A small network was shown many inputs. Here are its activations along a few directions, one row for each input.
In each table, some parts of the input vary, and every possible input appears once, in random order.
A made-up example of a description, with smaller parts first: one of 5 places around a ring, together with either a single point or one of 9 places along a line or (one of 3 separate values, together with one of 4 places along a line).
Shared parts are said once, and a part with two or three values counts as separate values.

Other details of the inputs shift rows strongly along two fixed directions, in all tables alike. That doesn't count.

A family of inputs:
row 1: [51,265,-269,-168,32,79,-282,-76,-79,-299,-289,9,336]
row 2: [255,-149,338,130,-267,-318,369,25,384,436,300,-39,128]
row 3: [-163,-419,-118,16,380,342,-227,-106,-298,-68,37,89,-39]
row 4: [230,-486,-548,-133,298,410,-591,-130,113,-121,-121,27,420]
row 5: [128,386,282,-114,-516,-310,263,-134,222,120,-82,139,325]
row 6: [-321,565,-56,27,160,-28,23,276,-382,-299,-181,-179,-449]
row 7: [-192,167,-563,-70,229,119,-507,220,-116,-451,-308,-218,64]
row 8: [182,-858,-570,-213,333,483,-674,-279,177,-58,-133,266,838]
row 9: [338,355,341,153,-329,-488,470,234,365,368,301,-307,-502]
row 10: [47,-670,259,83,-36,-143,87,-209,372,269,219,495,543]
row 11: [-174,732,-317,69,96,15,-157,260,-275,-260,-201,-413,-508]
row 12: [-200,-253,320,-85,-381,-158,99,-251,197,169,-154,629,838]
row 13: [71,227,-177,113,301,135,-34,289,-240,-62,110,-617,-811]
row 14: [85,-298,-393,30,310,318,-374,-51,-106,-17,-9,-184,95]
row 15: [-133,-494,-175,34,479,363,-301,-15,-194,-138,44,91,-75]
row 16: [-41,-175,-575,-274,305,239,-720,-117,-47,-371,-451,265,843]
row 17: [-257,178,334,90,-367,-465,431,151,213,46,-9,215,145]
row 18: [-348,-313,-237,-133,143,245,-398,-105,-154,-259,-341,320,616]
row 19: [299,-599,-539,-185,376,513,-623,-262,74,-134,-91,91,518]
row 20: [-323,295,-23,-19,83,132,-21,-23,-445,-337,-232,-92,-253]
row 21: [-108,-404,-233,21,424,324,-342,-76,-199,-140,-4,90,-61]
row 22: [149,-229,-325,68,299,123,-330,99,127,-23,55,-210,-61]
row 23: [-152,316,-367,-111,122,93,-415,176,-239,-340,-356,-261,-4]
row 24: [173,223,561,185,-237,-348,617,22,124,310,375,-85,-554]
row 25: [378,281,426,66,-394,-290,582,46,255,385,331,-260,-410]
row 26: [189,171,-107,-9,65,119,16,124,-99,82,104,-407,-525]
row 27: [378,-30,334,71,-347,-208,392,-117,340,426,310,-68,102]
row 28: [-434,80,-377,28,323,205,-319,84,-295,-412,-257,84,65]
row 29: [-111,-209,35,101,204,248,-4,-144,-280,65,132,-17,-184]
row 30: [132,-21,176,-226,-476,-278,59,-126,366,0,-141,247,754]
row 31: [27,-137,555,70,-260,-273,543,-11,177,391,334,188,-155]
row 32: [-2,96,646,186,-229,-352,711,159,101,354,413,-44,-597]
row 33: [-59,-647,-235,-86,387,393,-383,-189,-109,-75,-21,300,272]
row 34: [-144,340,459,29,-398,-407,448,22,118,183,-29,349,176]
row 35: [-82,-139,-78,11,310,323,-86,-8,-336,-60,89,-105,-424]
row 36: [326,-4,328,48,-373,-266,387,-15,329,467,279,-44,52]
row 37: [-271,679,78,68,16,31,206,69,-517,-271,-159,-252,-684]
row 38: [184,214,623,161,-294,-362,690,16,145,316,379,-54,-538]
row 39: [-107,179,-48,164,333,74,15,161,-319,-88,120,-331,-849]
row 40: [-39,170,22,91,310,257,117,71,-433,-116,146,-372,-850]
row 41: [223,152,124,-196,-358,-358,124,-103,366,-35,-118,288,661]
row 42: [-146,246,505,-43,-441,-538,506,156,226,119,-21,254,193]
row 43: [-255,257,351,150,-433,-302,421,-59,84,202,-22,326,85]
row 44: [367,-377,146,-90,-320,-97,119,-130,477,372,211,214,485]
row 45: [-58,50,-438,-229,116,287,-545,-154,-206,-380,-383,-35,363]
row 46: [-46,116,-42,54,310,222,19,124,-378,-84,110,-275,-820]
row 47: [92,-153,-314,16,351,258,-276,147,-72,-79,62,-341,-269]
row 48: [-224,561,-69,-35,215,-1,87,157,-437,-442,-184,-226,-502]
row 49: [388,-706,-37,-184,-164,-31,-147,-231,592,316,79,455,892]
row 50: [147,115,-190,110,215,32,-83,242,20,-47,91,-457,-562]
row 51: [208,-60,-402,-69,291,311,-335,91,-73,-90,-2,-317,-263]
row 52: [-50,-333,-243,35,391,339,-338,-105,-203,-111,21,32,-77]
row 53: [-378,611,-32,99,98,109,-4,142,-544,-239,-231,-191,-568]
row 54: [162,-650,-640,-111,444,449,-729,-155,72,-175,-139,86,556]
row 55: [422,9,319,-13,-347,-195,388,-22,377,375,297,-59,-25]
row 56: [-189,-172,47,118,331,210,15,61,-312,-31,166,-129,-471]
row 57: [75,-690,305,-52,-143,17,131,-343,233,340,188,567,665]
row 58: [444,-8,195,47,-258,-213,232,-56,445,312,240,-67,64]
row 59: [35,96,-320,-232,81,5,-323,46,10,-446,-312,-71,369]
row 60: [432,380,394,99,-403,-403,571,137,354,346,327,-285,-502]
row 61: [-166,632,396,-30,-264,-415,566,217,-99,-189,-34,-187,-505]
row 62: [-499,449,-84,162,79,77,8,216,-467,-228,-156,-236,-614]
row 63: [-324,239,-107,-62,150,139,-103,53,-415,-439,-277,-148,-188]
row 64: [-197,208,28,205,319,163,120,116,-495,-42,162,-398,-892]
row 65: [57,-234,48,-2,219,215,-1,-137,-138,-8,111,47,-184]
row 66: [-130,158,-414,-143,119,264,-557,-82,-211,-231,-407,51,364]
row 67: [125,-403,447,18,-212,-65,361,-302,187,351,279,358,295]
row 68: [-126,597,-349,-63,166,-27,-259,401,-289,-403,-295,-482,-432]
row 69: [-21,-659,326,88,-68,-49,186,-260,220,323,232,446,529]
row 70: [-27,-175,-93,-82,-367,-81,-175,-276,356,133,-208,489,937]
row 71: [-191,-165,-179,-127,153,228,-269,-278,-180,-320,-305,382,595]
row 72: [386,365,307,123,-351,-419,455,191,364,359,298,-314,-474]
row 73: [-110,570,-180,53,-59,-180,-24,294,-12,-178,-106,-252,-245]
row 74: [-507,464,-155,151,151,57,-10,299,-471,-364,-185,-348,-664]
row 75: [-238,575,-381,66,79,28,-242,356,-290,-352,-233,-556,-565]
row 76: [73,162,79,-130,-353,-248,-32,-76,297,108,-191,352,703]
row 77: [109,-700,195,-42,-90,1,8,-305,329,259,147,580,683]
row 78: [-58,236,212,6,-586,-395,198,-7,352,213,-40,145,344]
row 79: [296,-413,157,-54,-257,-149,110,-129,428,370,173,209,527]
row 80: [-254,555,398,197,-396,-440,574,161,46,148,44,102,-297]
row 81: [41,-703,238,27,-52,-72,79,-196,351,234,194,525,560]
row 82: [330,-191,261,15,-245,-302,294,89,523,371,265,26,97]
row 83: [-26,-513,-186,16,370,458,-287,-334,-258,-63,29,138,221]
row 84: [-152,114,-408,-153,100,222,-568,-19,-196,-263,-388,-28,331]
Each input here is: one of 2 separate values, together with either (one of 3 separate values, together with one of 6 places around a ring) or (one of 4 places along a line, together with one of 6 places along a line).
The inputs of row 47 and row 32 match in every part but the choice among 2 separate values. If row 7 is changed in the same way as row 47 into row 32, which row does it become?
> row 17
The inputs of row 45 and row 20 match in every part but the choice among 2 separate values. If row 50 is changed in the same way as row 45 into row 20, which row does it become?
> row 81
Change only the place on the ring of 6 in row 71. List by row number the other rows that result.
> row 20, row 37, row 48, row 61, row 63
Change only the choice among 2 separate values in row 60. List by row number the other rows that result.
> row 38
Change only the choice among 2 separate values in row 53. List by row number the other rows that result.
> row 66
Start at row 52 and move only the place on the line of 6, one step at a time. The first step leads to row 77. Which rows follow, in order?
> row 46, row 35, row 57, row 29
Change only the choice among 3 separate values in row 5. List by row number the other rows that result.
> row 66, row 70
Change only the choice among 3 separate values in row 84. List by row number the other rows that result.
> row 45, row 78

A family of inputs:
row 85: [-57,107,203,47,-202,-200,226,-35,103,110,15,196,89]
row 86: [7,-277,-186,0,133,49,-225,48,113,-16,-4,44,162]
row 87: [-8,131,-166,-9,134,145,-163,69,-156,-19,-62,-159,-221]
row 88: [30,-231,-173,-182,35,130,-274,-109,9,-142,-163,115,466]
row 89: [21,-450,-203,5,113,234,-243,-188,60,60,10,116,400]
row 90: [90,-152,-85,-108,-31,31,-100,-150,140,-68,-91,195,450]
row 91: [-164,76,-47,28,210,168,-85,47,-305,-124,-38,-124,-328]
row 92: [-35,112,282,-32,-289,-215,222,-5,112,130,-6,172,156]
row 93: [-198,39,-194,-53,88,124,-221,26,-180,-231,-203,-44,87]
row 94: [133,-136,139,-22,-189,-81,77,-80,206,271,94,180,233]
row 95: [-48,107,-177,35,235,215,-166,113,-279,-54,16,-322,-464]
row 96: [83,-111,4,-4,59,-95,21,33,158,-37,60,47,102]
row 97: [126,-340,94,-56,-45,-148,64,-66,329,40,62,281,427]
row 98: [-93,89,246,94,-132,-294,310,145,133,55,83,74,-129]
row 99: [18,-121,-172,-81,283,129,-209,127,-98,-207,-38,-107,-103]
row 100: [-123,-21,-84,-47,85,113,-136,-52,-120,-66,-118,135,115]
row 101: [-143,-197,-47,1,124,151,-122,-110,-112,-65,-24,136,115]
row 102: [98,-169,33,-50,35,-113,31,52,177,-38,62,67,109]
row 103: [-98,-33,-97,7,41,66,-112,-97,-46,-48,-90,168,198]
row 104: [-132,-395,-104,-17,131,206,-176,-175,-71,-53,-33,207,346]
row 105: [124,412,293,-6,-273,-317,384,121,109,71,93,-134,-303]
row 106: [-108,35,-80,-15,-13,39,-101,-59,-39,-80,-107,106,207]
row 107: [-194,241,-154,-30,141,110,-170,141,-297,-251,-196,-230,-238]
row 108: [-26,352,-195,-67,222,150,-140,160,-323,-256,-112,-352,-473]
row 109: [-234,445,-211,64,220,135,-113,187,-399,-303,-165,-299,-540]
row 110: [-31,-55,-228,-42,-4,75,-221,-11,23,-70,-136,-40,215]
row 111: [88,-348,12,-79,27,99,-26,-148,60,13,59,109,263]
row 112: [170,47,241,-80,-178,-169,198,-37,146,130,57,122,95]
row 113: [-141,-136,-208,9,237,253,-265,-114,-155,-151,-110,140,120]
row 114: [-198,-96,-189,11,277,98,-210,115,-150,-229,-100,-9,-87]
row 115: [0,181,-134,-34,48,39,-92,54,-108,-198,-107,-198,-80]
row 116: [-12,333,-73,38,268,141,18,186,-380,-204,40,-464,-803]
row 117: [75,-227,-74,-139,-77,10,-136,-149,176,-83,-132,191,579]
row 118: [129,118,337,47,-178,-177,413,31,73,144,198,-121,-285]
row 119: [-29,-221,-253,6,228,263,-298,-55,-121,-62,-40,-42,13]
row 120: [128,246,172,-6,-202,-216,225,16,126,63,40,-28,-29]
row 121: [79,-109,123,65,-142,-233,152,95,287,175,121,50,47]
row 122: [-55,-287,-67,8,21,96,-140,-201,70,25,-38,336,460]
row 123: [-22,-302,-245,-14,219,300,-289,-53,-135,-57,-28,-72,47]
row 124: [32,335,-127,54,231,131,-31,116,-272,-167,22,-337,-563]
row 125: [-112,52,42,-38,-107,-55,11,-24,18,-28,-81,145,190]
row 126: [-101,-416,-137,-16,152,205,-253,-225,-21,-46,-69,310,478]
row 127: [-77,501,-192,43,155,110,-98,258,-323,-136,-71,-496,-698]
row 128: [-55,-190,270,35,-162,-107,231,-104,79,142,113,188,164]
row 129: [-182,-31,-145,62,250,205,-164,-23,-260,-166,-59,-23,-154]
row 130: [80,-85,-11,36,-66,32,-13,-54,118,142,65,59,65]
row 131: [-62,169,-219,103,264,225,-133,120,-292,-110,10,-362,-567]
row 132: [-194,-80,-228,48,292,110,-217,92,-139,-231,-95,-3,-57]
row 133: [78,-28,35,-29,-211,-123,32,-31,211,139,-18,141,285]
row 134: [94,-117,-66,-86,129,147,-141,-100,-47,-49,-4,63,87]
row 135: [4,-174,-124,-14,127,35,-152,121,64,19,11,-22,25]
row 136: [-95,13,50,-9,-63,-43,37,-50,13,19,-49,187,140]
row 137: [-29,91,458,54,-278,-238,447,29,34,232,172,12,-192]
row 138: [-17,99,-253,21,168,157,-214,49,-144,-71,-73,-144,-181]
row 139: [-165,-15,-94,-10,239,83,-139,164,-180,-179,-72,-67,-195]
row 140: [-20,-42,-177,-71,-4,77,-219,5,0,-36,-131,-45,195]
row 141: [108,215,210,76,-233,-204,266,77,133,245,162,-74,-260]
row 142: [175,74,231,-4,-157,-175,275,-48,160,132,140,68,-49]
row 143: [167,257,289,46,-165,-214,350,38,105,137,151,-65,-286]
row 144: [98,-339,144,-32,-156,-8,75,-116,180,263,115,150,305]
row 145: [41,4,-95,21,201,147,-77,-31,-136,-109,18,-116,-157]
row 146: [-55,87,323,107,-202,-188,373,3,19,165,152,4,-160]
row 147: [140,89,359,-13,-199,-205,338,5,92,181,175,-23,-177]
row 148: [-9,-14,-286,21,181,200,-276,-20,-91,-73,-93,-64,-17]
row 149: [163,-79,90,-46,-110,-101,67,-134,185,95,7,199,316]
row 150: [-126,-212,-174,-73,4,103,-263,-122,13,-138,-197,207,542]
row 151: [-4,310,438,75,-292,-288,442,76,50,228,152,17,-299]
row 152: [24,-79,-105,-18,-136,-25,-109,-47,169,38,-73,36,335]
row 153: [90,385,204,116,-230,-251,309,125,101,225,138,-186,-377]
row 154: [88,-97,197,67,-192,-102,227,-19,150,240,169,-8,-29]
row 155: [152,202,470,14,-255,-253,493,94,63,211,234,-163,-397]
row 156: [119,-11,35,-48,-42,-48,40,-75,101,10,-10,103,146]
row 157: [91,161,169,-76,-247,-223,212,22,135,9,-11,-35,60]
row 158: [59,-204,-87,-27,142,145,-99,-134,-30,-76,-6,61,116]
row 159: [65,246,118,51,-248,-205,194,72,152,156,45,-48,-77]
row 160: [44,-326,-130,18,58,-10,-174,2,238,58,28,133,314]
row 161: [159,68,189,-48,-177,-185,217,-45,170,102,66,111,68]
row 162: [-111,-124,-107,7,131,149,-160,-104,-89,-76,-57,171,145]
row 163: [-198,61,-211,-30,100,118,-231,22,-186,-241,-215,-37,76]
row 164: [119,32,104,82,-148,-124,124,-34,173,227,119,40,25]
row 165: [109,212,334,79,-189,-194,436,64,45,160,228,-195,-377]
row 166: [82,26,180,88,-165,-139,220,2,145,238,155,-15,-88]
row 167: [85,-109,-43,-5,-174,-64,-41,-113,237,144,-28,185,446]
row 168: [-98,429,-257,79,124,85,-124,230,-275,-202,-105,-501,-586]
Describe the family of inputs behind these rows.
> one of 3 separate values, together with one of 4 places along a line, together with either a single point or one of 6 places along a line
The inputs of row 123 and row 111 match in every part but the choice among 3 separate values. If row 141 is changed in the same way as row 123 into row 111, which row does it become?
> row 142
Which other rows agree with row 127 in the choice among 3 separate values and the place on the line of 4? List them by row number.
> row 87, row 94, row 95, row 135, row 140, row 144
Change only the choice among 3 separate values in row 94. List by row number the other rows that result.
> row 134, row 151
Change only the choice among 3 separate values in row 136. List by row number the other rows that result.
> row 138, row 161
Which other rows agree with row 153 in the choice among 3 separate values and the place on the line of 4? List them by row number.
> row 89, row 152, row 160, row 164, row 166, row 167
